Each row below holds a small network's activations on one input, seen along a few directions.
In each table, some parts of the input vary, and every possible input appears once, in random order.
A made-up example of a description, with smaller parts first: line(4) and (point or ring(9) or (values(2) and ring(5))).
Shared parts are said once, and a part with two or three values counts as separate values.
(in the rows, 128 means zero)

A family of inputs:
R1: [112 129 121 161 114 115 149 200 127 135 170 158 152 168 120 113  99 150
  57  77]
R2: [122 100 125 141 149 108 172 124 141  93  95 100 119 150 108 177 105 151
 154 130]
R3: [ 97 112 124 158 177  97 104 167 142 134 110 172 158 102 152  73 125  70
 163 159]
R4: [175 135 120 121 138 130 107  95  87  99 122  79 126  99 120 198 144 211
 129 110]
R5: [120 122 176 132 171  91  80 104 169 139  91 152 141  77 151  70 176 109
 120 165]
R6: [100 160 133 128 105 109  96 181 139 160 167 141 162 135 111 119  84  64
 138 117]
R7: [110 171 109 138 125 134 156 158 118 138 128 154 147 109 163 123 113 104
 142 139]
R8: [165  85 109  92 121 191 123  40 107 149 149 124  90 161 100 107 185 103
 127 148]
R9: [133 103 114 135 116 196 115  76 100 150  59 127 127 193 103 107 135 110
 136 151]
R10: [116 119 153 135 150 112 137  96 150 108 127  92 126 129 117 176 169 191
 112 147]
R11: [116 179 124 142 121 123 135 170 134 160 168 189 177 143 144 126 109 117
 114  97]
R12: [137 170 144 117 132 121 145  86 138 149 113 129 125  68 155 122 147 135
 111 145]
R13: [135 167 122 119 124 125 166 122 140 136  76 141 118  99 147 118  95 110
 143 130]
R14: [138  95 130  84 126 125 165 104 169 109 177  86  81 127 123 166 153 169
 137 138]
R15: [155 100 138 124 121 131 175 114 153 107 171 119  70  97 120 106 144 164
  82  96]
R16: [132 116 132 140 119 123 185 154 131 114  79 106  96 122 121 102  87 147
  94 108]
R17: [111 112 134 148 171  83  97 186 149 176 149 189 172 126 137  78 108  66
 145 120]
R18: [158 141 109 126 125 121 111 171  62 104 184 127 171 181 129 193  83 177
 138  69]
R19: [110 119 149 134 164  96  97 136 173 128  55 168 128 106 142  67 118  87
 152 156]
R20: [124 151 136 145 115 104 109 121 151 111  80 128 120 102 100 118  95  74
 161 143]
R21: [147 137 101 143 126 136 118 163  55  82 138 109 147 149 136 198 109 179
 161 102]
R22: [125 108  95 129 120 183 106 122  79 191 156 138 157 229 126 115 112  78
 118 115]
R23: [ 80 166 130 158 110 123  89 164 137 116 123 142 152 117 117 118 125  83
 153 147]
R24: [142  93 159  79 142 107 108 111 186 141 139 147  93  74 162  74 160  75
 141 153]
R25: [134 112 132 125 129 184  98  41  94 158  95 114 135 163 105 104 194 132
 103 164]
R26: [125 157 163 123 110 103  92  95 149 133 112 102 122  74 119 116 144  97
 126 163]
R27: [ 86 108 113 138 134 115 160 164 115 103 142 106 138 162 134 178 115 146
 149 145]
R28: [ 99 127 117 176 117 129 159 187 116 107 126 140 131 140 131 112 123 154
  82 112]
R29: [166 133 109  99 116 143 134 141  86  94  79  77 115 131 121 190  88 182
 159  98]
R30: [119  99  88 163 131 193 114 102  68 150 118 135 152 197 124 116 139  88
 143 150]
R31: [185 126 101  65 105 147 125 107 116 102 164  74  82 108 129 180 141 203
 147  99]
R32: [142 136 151  87  84 119 106 100 174 127 158 115  84  77 119 117 146  83
 144 147]
R33: [ 96 109 119 122 130 100 152 173 122 129 186 124 161 189 123 177  90 143
 125 109]
R34: [125 128 160 155 133 121 149 114 135 117 114 113 109  98 122 107 156 187
  56 113]
R35: [146 156 140  98 109 142 145  88 170 132 159 159  97  79 148 123 165 139
 123 119]
- What do these inputs look like to the network? => line(5) and (point or line(6))
- The inputs of R21 and R18 match in every part but the line(5) part. If R23 is changed in the same way as R21 into R18, which row does it become? => R6
- A walk changes only the line(5) part. It starts at R35 and steps to R12. List the rest of the walk in order. => R13, R7, R11
- Which other rows does R4 become when the line(6) part takes its other values? List them by row number. => R5, R10, R12, R26, R34
- List by row number the other rows that have the line(5) part in common with R16. => R2, R9, R13, R19, R20, R29
- Which other rows does R8 become when the line(5) part takes its other values? List them by row number. => R9, R22, R25, R30

A family of inputs:
R36: [169 153  90 107 137 167  78 202 104 153 117 212 157 158 180  61  65  68
 164  51]
R37: [ 66 130 127 148 136 118 148 133 165 151 128 171 127  92 126  80 173  50
 144 179]
R38: [136  84 128 139 177 109 178 163  89 140 147 114 145 140 176 135 137 172
  90 121]
R39: [139 175 139 145  82 105 172 156 169  64  72  90  94  73 114 146  89 159
 128 108]
R40: [148 136 114  92 149 137  89  89 116 106  86  95 136 128 131 198 153 173
 188 155]
R41: [105 133 155 139 136  85 162 172 168  74  85 111 102 115 110 141 103 191
 155 108]
R42: [141 141 102 178 148 133 161 169  69 162 143 137 191 146 149 131 103 139
  63  96]
R43: [109 127 170 108 159 102  62 122 183 173  95 132 126  89 151  58 155 104
 108 164]
R44: [152  69 109 105 124 183 133  55 138 120 113 111  86 187  89 133 174 164
 113 120]
R45: [172 185 113  99 104 156  98  76 100 105  75  83 113  92 133 196 141 144
 165 155]
R46: [ 77 101 151 147 143  83 153 209 137  79  95 108 119 149 125 146  81 150
 145 117]
R47: [122 101 137  98 132  98 133 166 144 122 245 120 129 156 136 158 133 128
 134 107]
R48: [126 101  79 154  95 190 121 105  78 161 128 131 138 222  69 115 114 108
  98 133]
R49: [112 164 100 142 116 146  76 133  44 144 103 109 193 163 123 174 100 112
 176 143]
R50: [166 159 140 130 127 150 188  98  95 122 130 108 104  58 161 123 133 188
  72 106]
R51: [134 138 178 105 140  93 110  77 163 167  70 159 136  85 117  67 133  57
 119 169]
R52: [ 85 156 128 189 106 100 138 218 118 105  89 134 158 153 102 151  52 117
 121  92]
R53: [169 112 107 109  77 201 142  38 119 116 102  96  66 149  92 126 164 134
  91 112]
R54: [110 128 131 166 149 116 121  96 181 166 117 163 125  81 130  80 131  40
 157 162]
R55: [112 103  95 100 147 123  87 119  83 113 105  90 156 154 144 191 120 144
 187 176]
R56: [119 164 121 134 109 120 119 177 113 147 246 144 170 163 107 142 101  99
 115  85]
R57: [139 124 151  90 116 103 135 128 165 126 232 134 104 117 122 163 157 170
 143  94]
R58: [ 61 147 132 165 130 131 149 112 167 152 119 192 158 150 153  70 137  43
 135 188]
R59: [152 102 175 130 154  85  45 114 174 102 123 160 111  45 134  54 175 108
 112 158]
R60: [152 113 140 125 173 123 181 118 111 130 137 123 121 101 160 130 154 214
  95 109]
R61: [157 167 151  95  65 128 144 115 150 123 221 121  89  75 124 159 139 144
 123  95]
R62: [127  43  92 116 124 171 133  96 113 130 131 108 103 215  98 130 140 136
 114 155]
- What do these inputs look like to the network? => point or line(6) or (line(4) and values(5))
- Which other rows does R41 become when the values(5) part takes its other values? List them by row number. => R40, R44, R57, R60

A family of inputs:
R63: [141 133 157 109 113 131 141  53 163 111  61 116  77  80 132 100 165 124
 132 174]
R64: [103 119 123 163 150 102 146 192 138 139 111 172 164 161 124 105  80 112
 117 103]
R65: [137 130 118 137 112 143 163  99 107 111 137  80 110 128 105 170 140 181
  94 124]
R66: [ 97 139 128 161 132  98 136 180 107 134 141 114 171 156 120 160  85 125
 121 123]
R67: [135 136 123 138 119 124 136 162 139 143 152 170 129 137 127  99 102 109
 107  85]
R68: [101 137 136 160 180  95 104 164 138 159 113 165 177 112 150  95 114 103
 129 140]
R69: [139 105 140 105 155 116 124 108 148 151 158 140 126 107 154 115 164 128
 124 138]
R70: [149 122 106  91 118 147 139 126 110  91 154 104 108 151 133 190 134 181
 163 115]
R71: [151 123 147 115 153 131 140  84 127 141  96 120 113  88 148 107 163 154
  98 143]
R72: [151 159 108 102 100 138 115 152  96 105 139 121 130 131 140 168 101 151
 152 104]
R73: [124  85 134 127 127 124 136 148 146 116 169 128 107 149 117 112 136 138
 104 110]
R74: [126  95  89 135 126 221  82  71  58 194 102 144 163 243 106  97 147  59
 143 156]
R75: [119 147 152 131 105 112  82 115 167 119 126 141 115  66 110  80 145  60
 148 154]
R76: [128 139 131 138 124 113 104 140 125 133 164 153 137  78 145  83 137  82
 123 140]
R77: [122 117 121 118 114 127 146 123 124 116 198 104 123 148 113 171 144 157
 117 123]
R78: [130 117 149  96 120 122 125  83 187 123 121 134  89  97 136 112 165  95
 154 169]
R79: [134 167 118 124 104 131 147 139 119 143 177 138 147 138 133 158 104 127
 118 100]
R80: [ 83 146 159 155 160  96  80 141 180 148  74 153 154 101 119  91 124  85
 153 152]
R81: [116 142 111 127 136 114 128 185  91 113  93 111 155 157 140 175  73 152
 164 112]
R82: [134 101 133 139 126 139 153 127 127 111 106 101  96 129 110 104 135 164
  80 112]
R83: [168 130 106 117 114 164 158  96  92  86  96  81  96 131 125 194 129 204
 146 111]
- What do these inputs look like to the network? => point or (line(4) and line(5))
- Which other rows does R73 become when the line(5) part takes its other values? List them by row number. => R69, R70, R77, R78
